Each row below holds a small network's activations on one input, seen along a few directions.
In each table, some parts of the input vary, and every possible input appears once, in random order.
A made-up example of a description, with smaller parts first: one of 2 separate values, together with either a single point or one of 11 places around a ring or (one of 5 places around a ring, together with one of 6 places along a line).
Shared parts are said once, and a part with two or three values counts as separate values.

Other details of the inputs shift rows strongly along three fixed directions, in all tables alike. That doesn't count.

A family of inputs:
x1: [-46  51 -48  -3 -17  21 -31 -32 -68 -44 -13]
x2: [ 54  27  23  67   9 -42  22 -11 -13  18  16]
x3: [ 13 -36 -60  12 -31 -35   1 -59 102   3  31]
x4: [-20  14   1  17  25  20   5 -17 -44 -16 -42]
x5: [ -4 -17   1 -60 -50  38 -21  54  27 -50   2]
x6: [-38  62 -61  23  -1  16 -16 -83 -42 -26 -44]
x7: [-12   5 -34 -43 -29  12 -15  -1   6 -40  20]
x8: [-12   5  22 -14  12  29   9  49 -31 -21 -50]
x9: [ -9 -10   6 -52 -14  55 -10  51  21 -53  39]
x10: [ -7  -8  11 -52 -29  44  14  55  51 -31  -5]
x11: [-15  16 -30  28  24 -27 -13 -49 -43  12  11]
x12: [  8 -21 -20 -37 -23   9  -1 -25  68 -31  46]
x13: [ 22 -35 -17  31  31 -48  29 -48  49  48  11]
x14: [ -1 -34   6 -63 -30  41   2  39  17 -67   9]
x15: [-24  14 -12  59  32 -44 -11 -57 -26  23  19]
x16: [ -8  -4  29 -39   2  26   0  32 -59 -16 -18]
x17: [  3 -22  43   0  15 -22  23  34   7  39 -11]
x18: [-14 -11 -30  -5 -26  11 -27  17  23 -38  22]
x19: [ 70  35  12  51  14 -38  17 -25   3  35  33]
x20: [ 14  -8  44 -19  21 -24   4  30  -2  45   8]
x21: [  4   3 -49  10 -13  -3 -15 -37  69 -10  -1]
x22: [ -7 -26 -13 -18 -28  22 -17  -9  20 -41  15]
x23: [ 55  47 -10  75  17 -16  20 -73 -26  14   5]
x24: [  0 -13  13  12  25 -39  -1  33 -24  22   2]
x25: [ 28 -24  46 -28  46  21  21  60  -3  25 -18]
x26: [-19  10 -21  32   7 -21 -26 -53 -41  21  12]
x27: [ 10 -17  58 -33   6 -17   6  68   5  24  -1]
x28: [-12  -6 -29 -20 -25  57  -3 -15  22 -30  -2]
x29: [  8 -13  18  24  38 -20 -17  14 -31  50  19]
x30: [ -6 -17  38  11  22  -8  20   3 -12  31  -8]
x31: [-18  25   6  25  22  -9 -31   9 -69  35  -9]
x32: [ 25 -49  28 -20  28 -13   8  62  17   9  32]
x33: [ -4   8  34 -21  21  20  17  46 -50  32 -43]
x34: [  8 -28 -19 -13  -8  43  -5   3  64 -39   8]
x35: [-43  19 -13  -3 -19   0 -14  -1 -66 -38 -22]
x36: [ 12  88 -42  64 -35  11   0 -76 -48 -50 -29]
x37: [ 51  26  -3   4 -28  38  13  -6  14 -55  42]
x38: [ 46  65  32  51  17   9  16  -2 -79  18 -31]
x39: [ 65  24  20  32  -7 -27  19  11  19   5  27]
x40: [-10 -16  45   4  10 -12 -13  63 -51  25 -12]
x41: [ -5   0 -29 -23 -25  40  -7  -4  33 -12  -4]
x42: [-71  54 -23  20 -28  43  -3 -38 -60 -48 -56]
x43: [  6   8 -10  40  32 -83  -6 -58  11  74  35]
x44: [ 39  38   0  85  11 -31  15 -67 -30   3  21]
x45: [ -6   6  14  22  14 -47  13 -20   1  55 -13]
x46: [-11  -8 -28 -38 -22  19 -10  -9   1 -46  26]
x47: [ -9   2  31  32  24 -56   4 -11 -28  46 -12]
x48: [  6 -16  -1 -47 -12  80  -8  41  36 -48  -3]
x49: [-10 -11  13 -58 -33  19  -8  62  35 -40  25]
x50: [ 18 -22 -62 -10 -26 -31 -24 -47  89   2  65]
x51: [  2 -23 -48   0 -26 -46  -4 -44  98 -18  62]
x52: [ -1  -5  10 -52  -5  75   6  38  41 -52   3]
x53: [  6  21   1  59  49 -66   7 -49  17  72 -17]
x54: [  9 -26   2  20   7 -16  11   7  33  37 -10]
x55: [ 18 -22   1  -6   6 -47  20   0  28  44  -5]
x56: [ 14  -5  10   2  23 -18  19  -5  39  55   7]
x57: [-11   3 -39  -2 -11  19  11 -60  54 -14  19]
x58: [ 12 -11 -51  18  -2 -28   8 -58 117  -9  28]
x59: [  4 -14  17  19  27 -32  27  11 -11  47 -31]
x60: [ 15 -39 -56  20 -12 -12   7 -67 103   4  36]
x61: [ 25 -13  43 -21  31  26  -2  71   5  37 -21]
x62: [ 16 -46  49 -18  21 -18  10  53  28  20  40]
x63: [ -1 -28   1 -57 -35  70  -2  36  23 -40   5]
x64: [ -1  12 -57  -5 -13  -5  -1 -43  57 -29  -9]
x65: [  5 -15  41   1  15 -34 -14  56 -30  49  -2]
x66: [ 11 -40  48  -5  26   9 -10  79 -18  17  17]
x67: [  1  -9  15  55  40 -74   6 -64  -8  61  12]
x68: [-18   3 -32 -37 -38  -1 -14   6  10 -47  11]
x69: [ 13 -23 -46  -1  -6 -39  -4 -65  90   2  77]
x70: [-17  30  18  22  34 -24 -14   6 -53  41   2]
x71: [ -2 -42  10 -43 -27  39 -15  54  24 -46  31]
x72: [ 14  53  14  20 -30  81  11   8 -70 -88 -30]
x73: [-61  53 -16  24  -2  57 -12 -48 -60 -60 -49]
x74: [-49  34 -31  37 -25  -9 -31 -61 -65 -21 -36]
x75: [-42  31  12 -38 -31  33 -15  33 -85 -49 -52]
x76: [-41  18 -16  11 -12  39   7 -38 -11 -35 -19]
x77: [-25  17  22  38  28 -34  -9  12 -50  27  -6]
x78: [ 63  21  33  46   6  -7  30  22 -13   2  -9]
x79: [-24  19 -10  26  10  -9   7 -67 -25  24  -8]
x80: [ 18 -48  48 -27  20   1  29  55  -4  23  -9]
x81: [ -4   3  28 -18  -1  10 -19  31 -45  18 -18]
x82: [  0   1  46   4  31 -32  -4  61 -22  43   6]
x83: [ 17 -22  40  -7  42  -1  30  32 -23  54 -19]
x84: [ 19 -38  46 -32  10 -23  14  68  -4  16  -8]
x85: [ -4 -27  51   3  17  16   7  41 -44  30 -28]
x86: [  5 -39 -34 -29 -22  -7  -1 -13  57 -43  48]
x87: [-53  39 -35   8 -44  28 -23 -39 -51 -32 -47]
x88: [ -1 -16  -4 -63 -42  62  -8  44  28 -34  -1]
x89: [ 24 -39  51 -29  15   8  -3  56  -9  30   8]
x90: [ 13 -25 -20 -12 -12  21  -4  17  76 -25   2]
x91: [  2   1 -52 -26 -27 -16 -10 -52  36 -22  21]
x92: [-58  36 -16   6 -26  23  -1 -23 -88 -38 -64]
x93: [ 14   1 -11  34  34 -72  15 -60  -9  85  -8]
x94: [ 13 -19  38 -28  20 -18   0  88 -16  21   2]
x95: [-15  14  35 -20   5  18   8  26 -34  22 -23]
x96: [-63  55 -39  18 -32  27 -49 -19 -80 -48 -29]
x97: [ 32 -14  38 -25  36   6  15  52  52  36   5]
x98: [ 22 -34 -59 -19 -17 -18  16 -68  90  -5  42]
x99: [  7  -7  11   1  17 -26  21  16   1  43 -27]
x100: [-53  44 -39  15 -36  37 -19 -36 -44 -30 -52]
Each input here is: one of 5 places around a ring, together with either one of 2 separate values or (one of 3 separate values, together with one of 6 places along a line).
Changing only the place on the ring of 5 turns x27 into x67. The same change can be made to x87. Which row results? -> x85
Changing only the place on the ring of 5 turns x65 into x40. The same change can be made to x94. Which row results? -> x24
Changing only the place on the ring of 5 turns x13 into x33. The same change can be made to x86. Which row results? -> x7
Which other rows does x5 become when the place on the ring of 5 takes its other values? List them by row number. -> x22, x74, x81, x89
Which other rows does x72 become when the choice among 2 separate values takes its other values? List them by row number. -> x44
Which other rows does x85 become when the choice among 3 separate values takes its other values? List them by row number. -> x30, x80
Start at x18 and move only the place on the ring of 5, one step at a time. The first step leads to x96. Which rows follow, in order? -> x31, x29, x66
Which other rows does x38 become when the choice among 2 separate values takes its other values? List them by row number. -> x19
Which other rows does x59 become when the place on the line of 6 takes its other values? List them by row number. -> x8, x24, x35, x84, x92

A family of inputs:
x101: [ 32  -3  37  16  35  -1   7  31 -22  39  -6]
x102: [-55  45 -11  -2 -16  44 -16  -6 -62 -37 -45]
x103: [ 22 -26 -31  -7 -15 -28   2 -18  96   9  30]
x104: [  5  35 -26  39   2 -35   1 -77   1   6   9]
x105: [ 15   4  -1 -37 -34  56   0  40  15 -49  13]
x106: [-49  21 -13   8 -10  29 -19 -37 -63 -28 -17]
x107: [ 22  -5  45  20  21 -17  25  34 -22  31  -6]
x108: [  2  16 -31  50   5 -18  -1 -68   3  -7  -3]
x109: [  6 -18  34  -2  36 -22   6  34 -27  38   1]
x110: [  0  -9  -7 -47 -35  30   2  34  22 -38 -10]
x111: [-21  18 -28  34  -5 -33 -19 -51 -14   8   3]
x112: [ 20 -31 -35 -21  -4 -15  12 -19  89  -1  30]
x113: [  5 -25  34   1  30  -8  13  14  -5  48  -9]
x114: [ 12 -15  36  -6  14 -24   2  43 -30  31  -6]
x115: [-15  -8  -3 -45 -24  43 -13  44  18 -50  16]
What is each input in this table made of? -> either one of 5 places around a ring or (one of 2 separate values, together with one of 5 places along a line)
Which other rows does x112 become when the choice among 2 separate values takes its other values? List them by row number. -> x109

A family of inputs:
x116: [-29  81 -39   9 -42  63 -16 -35 -15 -73 -27]
x117: [ 43  14  19  25   4 -18  11  28 -51  27 -36]
x118: [-31  19  28   0  25 -21 -12  29 -26  50 -29]
x119: [ -40   42  -29    0  -53   18  -42  -31  -74 -111   60]
x120: [-18 -12  24  10   4 -51   8  34 -46  21 -37]
x121: [-39 -25  35   0  37  -4  15   7 -45  34 -17]
x122: [-22 -39  22  -3  30   2 -15   7 -52  48 -26]
x123: [-15   9  24 -21  15 -21  -3  15 -43  56 -30]
x124: [ 10  51 -42  41  17 -10   5 -99 -27   9 -10]
x125: [ 28  24  23  47  13 -18   2  42 -35  20 -35]
x126: [ 31 -81  33 -35  51 -27  18  41  48  91  32]
x127: [ 35 -31  47 -49  -9  15 -34 121  15 -39  98]
x128: [ -6 -22 -44 -65 -15  14  -6 -15  62 -24  23]
x129: [ 66 -22  41 -61 -31  39  23  98  44 -10   7]
x130: [-60  -1 -47  54  18 -18 -38 -85 -15  20 -15]
x131: [-49  35 -33  28  -5 -52   0 -88 -16  13 -18]
x132: [ 67   3 -24  21   9 -51  22 -60  77  54  33]
x133: [ 30  12  35  40   6 -28  28  29 -45   7 -34]
x134: [  9  -1  47  30  38  18  35   2 -44  19 -13]
x135: [-27  69 -26   1 -50  51  10 -48 -25 -87 -26]
x136: [ 29 -14 -31 -35 -39  -6 -39   1  18 -53 107]
x137: [-38  11  16 -69 -47  50 -17  68 -56 -31 -45]
x138: [-29  -3  36  -9  39 -24  16  12 -41  26 -24]
x139: [  3 -36  35 -69 -24  17  -7 117  60  -2   5]
x140: [-60 -31  34 -44 -15  70  -9  52 -55 -57 -37]
x141: [-11 -21 -51 -25 -41 -12 -23  22  72 -37  10]
x142: [ 20 -25 -25   6 -12  52  -9 -10  75 -44  27]
x143: [-42 -13  23   8  46   7 -10  20 -35  48 -17]
x144: [ 23 -37 -13  -1 -20  40  16 -23  65 -58  27]
x145: [  9 -30 -22  15  -6 -94  16 -46  79  48  28]
x146: [ 22  25  48  31   2 -19  30  19 -39  19 -29]
x147: [ 19  36  36  39  10  -8   5  32 -28  33 -29]
x148: [ 61 -45 -25  40  24 -28   9 -69  67  46  38]
x149: [  3 -21 -35  12  41 -66  -5 -45  89  55  36]
x150: [ 32 -20 -33 -26 -15  55  13 -25  58 -30  35]
x151: [-40  48 -43  17 -21  89 -14 -45 -24 -73 -13]
x152: [ 19  22  48  20  40  -1  36   7 -40  10 -20]
x153: [ 26  13 -28 -14  -5  37   5  -5  79 -46  28]
x154: [-26  17 -65  31 -18 -60 -23 -72 -33  19 -28]
Changing only one part turns x118 into x131. The same change can be made to x116. Which row results? -> x135
What is each input in this table made of? -> one of 3 separate values, together with either a single point or (one of 2 separate values, together with one of 6 places along a line)
Which other rows does x152 become when the choice among 2 separate values takes its other values? List them by row number. -> x138
Which other rows does x141 become when the place on the line of 6 takes its other values? List them by row number. -> x118, x130, x139, x143, x149
Which other rows does x152 become when the choice among 3 separate values takes its other values? List them by row number. -> x124, x153
List by row number the other rows that have the choice among 3 separate values in common with x128. -> x117, x122, x123, x124, x126, x129, x132, x136, x137, x148, x150, x154
